These are the activations of a small neural network, seen along a few directions. Each row is one input.
Each table varies a few parts of the input and shows all the possible inputs, shuffled.
Descriptions start from the smaller parts, as in this example, which fits no table here: one of 4 places along a line, together with either a single point or (one of 2 separate values, together with one of 5 places around a ring) or one of 11 places around a ring.
Shared parts are said once, and a part with two or three values counts as separate values.

A family of inputs:
x1: [-39 -20 -19  28 -42 -92  26 -27  37 -26  15]
x2: [ 16 -12  -3  -8   8  20   2  18  -8  -5  -6]
x3: [  3  21  13 -10  13  40 -26  26 -17  -2  -9]
x4: [-12 -28 -44  14 -57 -98  18 -72  34 -45  15]
x5: [ -1  12  24 -10   7  24   2  22   5  20  -5]
x6: [ -1  -6  20 -19   2  22   3  24  -4   3 -14]
x7: [-13  -5 -39  29 -50 -95  10 -64  50 -21  34]
x8: [15 -3  2  9 26 36 -3  9 -7 20  5]
x9: [ 13 -11  -3   8  22  38  -7  11  -7   8   1]
x10: [ -3  -9  15 -22   3  23   7  22 -10  -1 -23]
x11: [  7  29  19  -8  16  38 -24  22 -16   8  -6]
x12: [-34  -9 -19  31 -34 -96  30 -32  38 -15  15]
x13: [ 12   9   0  -2  27  42 -12  23 -20  -7   1]
x14: [-13   5  13 -15   7  44 -17  14 -11  22 -13]
x15: [  7   9   8 -21  15  36 -19  20 -28 -15 -24]
x16: [ 17  17   5   1  30  39  -9  19 -21   6   1]
x17: [ 12  38  24 -10  22  33 -18  18 -17  20  -3]
x18: [ -28    2  -10   30  -30 -102   31  -34   38   -3   23]
x19: [-18 -17 -44  23 -54 -92   9 -61  48 -33  31]
x20: [ -4   2  17 -12   4  25  -1  25   3  11 -10]
x21: [25  4 10  7 31 27  0  2 -6 29  9]
x22: [12 -5 -2 -4  9 22 -3 21 -1  2  2]
x23: [ -2  10  19 -14  10  37 -16   8 -10  32 -11]
x24: [ 12 -13  -3 -11   6  21   4  19 -14 -10 -10]
x25: [  6  19  32 -12  12  18   6  17   3  32  -2]
x26: [-38 -33 -23  16 -46 -93  37 -33  22 -40  -2]
x27: [  2  20  26 -15  14  33 -11   5  -9  42  -6]
x28: [ 14 -18  -4   3  22  38  -2   9 -16   2  -6]
x29: [ 16 -21  -5   1  20  36  -2   7 -19  -3 -11]
x30: [-11  -5  11 -23   5  42 -12  10 -23  11 -26]
x31: [ 13   5  -1  -5  25  42  -9  21 -30 -11  -8]
x32: [ 15   0  -2  -8  25  39  -7  19 -34 -16 -13]
x33: [ 22  27  17   1  32  33  -9  16 -22  18  10]
x34: [22 14 15 -1 14 13  1 15 -2 27 12]
x35: [  5  13  10 -18  15  38 -21  23 -24 -10 -18]
x36: [-14 -23 -42  19 -58 -98  13 -70  39 -37  23]
x37: [  -7    6  -31   29  -44 -102   11  -67   49   -9   40]
x38: [-34 -30 -23  19 -43 -95  34 -34  28 -35   2]
x39: [12  6  4 -1 11 22  0 20  0 14  6]
x40: [ -7  -1  12 -18   5  42 -15  10 -18  16 -23]
Question: What is each input in this table made of?
Answer: one of 5 places along a line, together with either one of 2 separate values or one of 6 places around a ring
Question: The inputs of x25 and x5 match in every part but the place on the line of 5. If x27 is changed in the same way as x25 into x5, which row does it become?
Answer: x23
Question: The inputs of x33 and x31 match in every part but the place on the line of 5. If x37 is changed in the same way as x33 into x31, which row does it become?
Answer: x36
Question: Change only the choice among 2 separate values in x4. List by row number the other rows that result.
Answer: x26
Question: Change only the choice among 2 separate values in x36. List by row number the other rows that result.
Answer: x38
Question: List by row number the other rows that have the place on the line of 5 in common with x3.
Answer: x1, x9, x13, x14, x19, x20, x22

A family of inputs:
x41: [ 26 -15 -15  16  25  39  -8  -6 -16   1  15]
x42: [-43 -16   1 -12 -50 -69  24 -26  21 -23 -21]
x43: [27 16  5  1 15 16 -3 -8 15 35 26]
x44: [-31 -23  23 -14   3  25  15  25 -12  14 -26]
x45: [-22 -18  21 -27  -8  17  13  23   4  10 -30]
x46: [ 41  -2 -14   7  33  37  -5  17 -24 -10  13]
x47: [ -6  14  31 -13   0   8   9   9  20  45   0]
x48: [ 36 -10 -19   5  14  32 -10  -9  -2  -4  12]
x49: [  9  -7  -5 -14  14  37  -6  34 -34 -44 -21]
x50: [ 20  11 -23  15  23  38 -33  -9 -24 -15   7]
x51: [  3 -20 -54  44 -26 -73  17 -50  29 -44  35]
x52: [ 35   4 -23  -2   8  33 -31 -13 -12  -8  14]
x53: [-27 -50 -46  24 -45 -76  27 -29  20 -64   1]
x54: [  5 -33 -14 -15  -2  34   3  10 -11 -24 -24]
x55: [ -5  27  28 -20  -7   9 -11   3  11  42   1]
x56: [-17   8  33 -23   4  21   6  44 -18  -7 -36]
x57: [-22  -4  21 -31 -16  19  -9  18  -6   6 -33]
x58: [ 11 -28  -7 -12  19  38   3  41 -35 -29 -24]
x59: [-39   4  20 -15   0  23 -12  24 -20   0 -41]
x60: [18  8  9 13 28 22 -5 -4  2 40 27]
x61: [ 1 20 40 -8 15 12 14 33 -1 45 -4]
x62: [ 32  41  16   6  31  19 -12  13  -3  19  24]
x63: [ -3 -40  -9  -2   9  41   2  16 -25 -19 -20]
x64: [ 17  -7 -44  19 -23 -51  -2 -60  14 -34  22]
x65: [-53 -33 -13  11 -51 -93  39 -17  32 -34  -3]
x66: [  9  40   3  14  24  23 -24  -9  -6  26  21]
x67: [-23  15  12   1 -38 -78  15 -37  36  18   9]
x68: [ -35   -1   -2   26  -39 -101   32  -28   48    7   24]
x69: [ -2   5 -28  44 -22 -89  18 -46  44  -2  48]
x70: [-13 -35 -38  -4 -41 -53  10 -42   6 -56 -16]
x71: [32 24 13  8 32 22  2 17 -6 32 24]
x72: [-15 -12  30 -21  10  21  15  50 -18   7 -36]
x73: [-21  35  30  -2   9  12 -17   9  -1  41 -12]
x74: [-14   5  33  -2  15  14   7  12   6  51   3]
x75: [  0  41  41 -12  16  10   2  29   0  29  -1]
x76: [-12  -9 -17  -4   8  41 -21  14 -36 -37 -28]
x77: [  5 -18 -17 -23  -8  35 -19   6 -21 -29 -21]
x78: [  9  19 -17  20 -18 -65  -1 -54  34   9  34]
x79: [ 26  28   4  -3   8  17 -25 -12   8  32  24]
x80: [ 41  15 -11   7  31  36 -19  13 -22 -25  11]
Question: What is each input in this table made of?
Answer: one of 5 places around a ring, together with either one of 2 separate values or one of 6 places around a ring
Question: The inputs of x58 and x46 match in every part but the place on the ring of 5. If x77 is changed in the same way as x58 into x46, which row does it become?
Answer: x52
Question: Change only the place on the ring of 5 in x62. List by row number the other rows that result.
Answer: x49, x56, x75, x80
Question: Change only the choice among 2 separate values in x64. List by row number the other rows that result.
Answer: x51
Question: List by row number the other rows that have the place on the ring of 5 in common with x59.
Answer: x42, x44, x45, x56, x57, x65, x72

A family of inputs:
x81: [-31 -38   6 -11 -25 -20  16   1  22  17  -7]
x82: [-37   3  20   5 -10 -32  21  31   6  -4  -8]
x83: [  9 -13 -38   4 -11  11 -27 -41 -10 -22   4]
x84: [-19 -55 -26  -4 -16   4  13 -10   5 -29 -14]
x85: [ 13   0 -30  29  13 -12  -3  10 -13 -40  14]
x86: [  1 -18  10 -34  33  88  -4  52 -59  -4 -44]
x87: [-26 -30 -19 -16 -26  10  -6 -24  -9 -32 -27]
x88: [-12  31  18  22   2 -34  19  15  20  25  16]
x89: [ 13  13 -16  13  -2   1 -24 -51   7  23  27]
x90: [ 29  33 -10  -4  -5  -9 -21 -31   9   8  27]
x91: [-14 -31  17  -3 -14 -35  39  23  15   8  -5]
x92: [-24  10  23 -34 -31 -22   7  -4  10   0 -23]
x93: [ 48  32  24  -3  47 100 -30  29 -20  37  26]
x94: [ 13  31  57 -15  46  74 -14  42  -5  63 -13]
x95: [ 21 -12 -26  19   6  -8  -6 -31  22  23  41]
x96: [ 12  19 -18  10  11  -8 -18  -9 -17 -45  -2]
x97: [ 38   5   0 -11  48 101 -18  36 -48   0  -9]
x98: [-10  -3  52 -36  31  66  -6  62 -28  37 -46]
x99: [-15  48  23   4   0 -29  -2  -2  10  24   1]
x100: [  4  -3  19  15   2 -36  39   3  27  33  17]
x101: [ -8  -9   2   8 -11 -22  10 -15  37  47  16]
x102: [-38 -13  15 -21 -35 -13  -4 -17   6  19 -20]
x103: [ 17  25 -12  33  17 -22  -5   3   2   3  41]
x104: [ 32 -34 -31  24   8 -14  18  -1  -5 -29  16]
x105: [-24   1  -9  -9  -9 -10  -8  11 -22 -51 -27]
x106: [ 38  -7 -10  28  16 -23  23 -11  14  10  41]
x107: [  0  37  20 -15 -19 -23  -4 -15  24  31   2]
x108: [-15  17  13   1 -20 -14 -10 -31  24  47   1]
x109: [ 14  44  -3  15  16 -18 -19 -19  -7   0  25]
x110: [ 17 -38 -40  14   3   4   3 -31   6 -21  10]
x111: [-12 -10  -8 -28 -26   0  -4  -9  -7 -45 -27]
x112: [  0 -49 -13  10 -10 -13  31  18   0 -39 -14]
x113: [-37  21  28 -14 -14 -29   4  14  -2  -7 -23]
x114: [ 26   7 -26 -11  -7   0 -19 -24  -3 -38   0]
x115: [-22 -16 -12  15  -6 -12  11  27 -10 -49 -17]
Question: The inputs of x100 and x112 match in every part but one. If x101 is changed in the same way as x100 into x112, which row does it become?
Answer: x84
Question: What is each input in this table made of?
Answer: one of 5 places around a ring, together with either a single point or one of 6 places around a ring
Question: Start at x103 and move only the place on the ring of 6, one step at a time. The first step leads to x109. Which rows follow, in order?
Answer: x90, x89, x95, x106

A family of inputs:
x116: [ 37  -8 -55   5 -15 -17  -3 -44   8 -35  24]
x117: [  7   8  12 -44  24 106 -22  67 -76 -22 -47]
x118: [ 39  74  55  -4  60  79 -42  12  -9  68  15]
x119: [-27 -26 -21  -6 -18 -20  19  -6  -5 -70 -37]
x120: [-35 -34 -31   4 -49 -41   2 -27  -6 -74 -28]
x121: [ 60  23 -11 -26  58 109 -55  16 -48   4   2]
x122: [-27 -14  39 -22 -17 -41  36  20  10  34 -16]
x123: [-67  -6   8 -23 -57 -75  11 -19  38   7 -15]
x124: [ -6 -37 -17  -6  12  27  24  55 -27 -43 -21]
x125: [-14  23  78 -50   8  84 -21  54 -32  65 -52]
x126: [  2  43   0  28  -5 -50   8 -44  36  31  35]
x127: [-21  35 -10  37 -26 -69  -8 -63  33  20  43]
x128: [-48 -10  24 -21 -40 -48  24  -7  36  20 -34]
x129: [ 25  33  18  33  17 -43   9 -13  22  41  52]
x130: [28 21 20 45 28  2  5  7 30 54 40]
x131: [-36 -12  41 -23  -1   0  34  55  21  37 -13]
x132: [  7 -18 -55  27 -27 -34 -23 -70   5 -46  21]
x133: [-10 -43 -15   3   1  -7  18  26 -23 -52 -29]
x134: [ 41 -18 -42  15  19  -3  -3 -22  -9 -27  36]
x135: [ 45 -35 -40  28  27  41 -12   0  -6 -11  23]
Question: The inputs of x121 and x118 match in every part but one. If x132 is changed in the same way as x121 into x118, which row does it become?
Answer: x127
Question: What is each input in this table made of?
Answer: one of 4 separate values, together with either a single point or one of 4 places along a line
Question: Change only the choice among 4 separate values in x124. List by row number the other rows that result.
Answer: x130, x131, x135
Question: Change only the choice among 4 separate values in x134. List by row number the other rows that result.
Answer: x122, x129, x133
